These are the activations of a small neural network, seen along a few directions. Each row is one input.
Each table varies a few parts of the input and shows all the possible inputs, shuffled.
A made-up example of a description, with smaller parts first: ring(5) and (point or line(9) or (values(3) and line(6))).
Shared parts are said once, and a part with two or three values counts as separate values.
In the rows, 128 means zero.

Other details of the inputs shift rows strongly along two fixed directions, in all tables alike. That doesn't count.

Table:
row 1: [122 137 137  87  98 135 130 148 145 139 137 139 179  90]
row 2: [126 110 125  94 127 148  80 107 111  98 124 178 125  86]
row 3: [117 131 141 130 111 118 149 141 137 155 132 121 152 122]
row 4: [128 101 127 122 132 137  78 116 122  99  92 148 109  84]
row 5: [142 109 110 100 130 150  86 118 122  81 100 145 105  93]
row 6: [138 128 140 177 137 139 152 108 106 152 133 124 125 219]
row 7: [112 125 124 102 126 119 131 151 154 120 141 122 142 112]
row 8: [121 124 127 176 152 121 157 122 124 143 143 104  99 217]
row 9: [130 139 126 138 125 107 147 128 138 139 122  98 125 132]
row 10: [131 111 108  94 129 150  90 106 117  76 128 167 109  91]
row 11: [127 139 143 143 128 106 134 156 141 158 132 106 136 123]
row 12: [117 134 125 113 130 114 129 152 148 127 130 109 126 109]
row 13: [126 137 125 118 133 108 124 148 147 129 123 104 120 107]
row 14: [131 141 137  97 105 131 133 154 136 146 127 128 165  84]
row 15: [136 119 112 108 133 142 105 109 113  87 125 158 106 104]
row 16: [117 134 141 115 122 114 122 163 149 144 130 121 145  90]
row 17: [114 131 140 107 119 118 126 162 154 146 135 128 152  90]
row 18: [126 161 143 142 117 117 181 141 117 183 160 119 158 148]
row 19: [146  97 111 149 151 156  94  89 102  79 105 145  80 178]
row 20: [132 154 122 122 119 123 166 136 126 144 151 124 136 122]
row 21: [110 137 132 135 111 116 186 134 149 151 160 104 160 166]
row 22: [134 104 109  93 124 154  84 114 129  72 113 154 119  99]
row 23: [123 147 137  92 109 124 137 143 129 145 143 146 164  81]
row 24: [129 164 143 148 122 114 177 142 114 182 154 114 153 146]
row 25: [111 141 149 141 123 111 166 155 150 172 157 114 160 159]
row 26: [122 119 127 175 138 123 166 105 119 135 139 110 112 217]
row 27: [142 124 106 109 140 142  89 110 112  85 108 154  92  83]
row 28: [143 158 117 116 124 117 139 134 129 132 131 119 129  88]
row 29: [120  85 110 150 166 151  86  94 120  79 122 147  78 181]
row 30: [130 139 141 142 117 106 145 139 136 159 126 104 146 118]
row 31: [108 126 139  95 100 126 133 142 154 138 137 141 174  86]
row 32: [137 156 131 114 119 115 131 144 123 153 131 127 153  73]
row 33: [122 118 142 181 136 126 154 105 115 150 134 125 122 213]
row 34: [158 103 124 170 159 149  80  91  89 105  90 135  81 159]
row 35: [130  90 111 157 153 144  97  86 106  86  99 140  70 169]
row 36: [143 112 125 112 134 149  75 121 113  99  92 148 115  85]
row 37: [127 121 124 172 144 124 143 104 115 125 118 109  93 191]
row 38: [147 147 124 111 120 122 134 138 137 129 118 103 133  99]
row 39: [105 127 139  96 114 124 123 154 163 137 145 140 167  94]
row 40: [143 139 129 177 143 131 162 111 111 141 132  97 103 213]
Each input here is: values(2) and line(4) and line(5).
Changing only the values(2) part turns row 20 into row 18. The same change can be made to row 10. Which row results?
Answer: row 2
A walk changes only the line(4) part. It starts at row 13 and steps to row 9. List the rest of the walk in order.
Answer: row 38, row 28
Change only the values(2) part in row 5. List by row number the other rows that result.
Answer: row 14
Change only the line(5) part in row 17. List by row number the other rows that result.
Answer: row 11, row 16, row 25, row 39
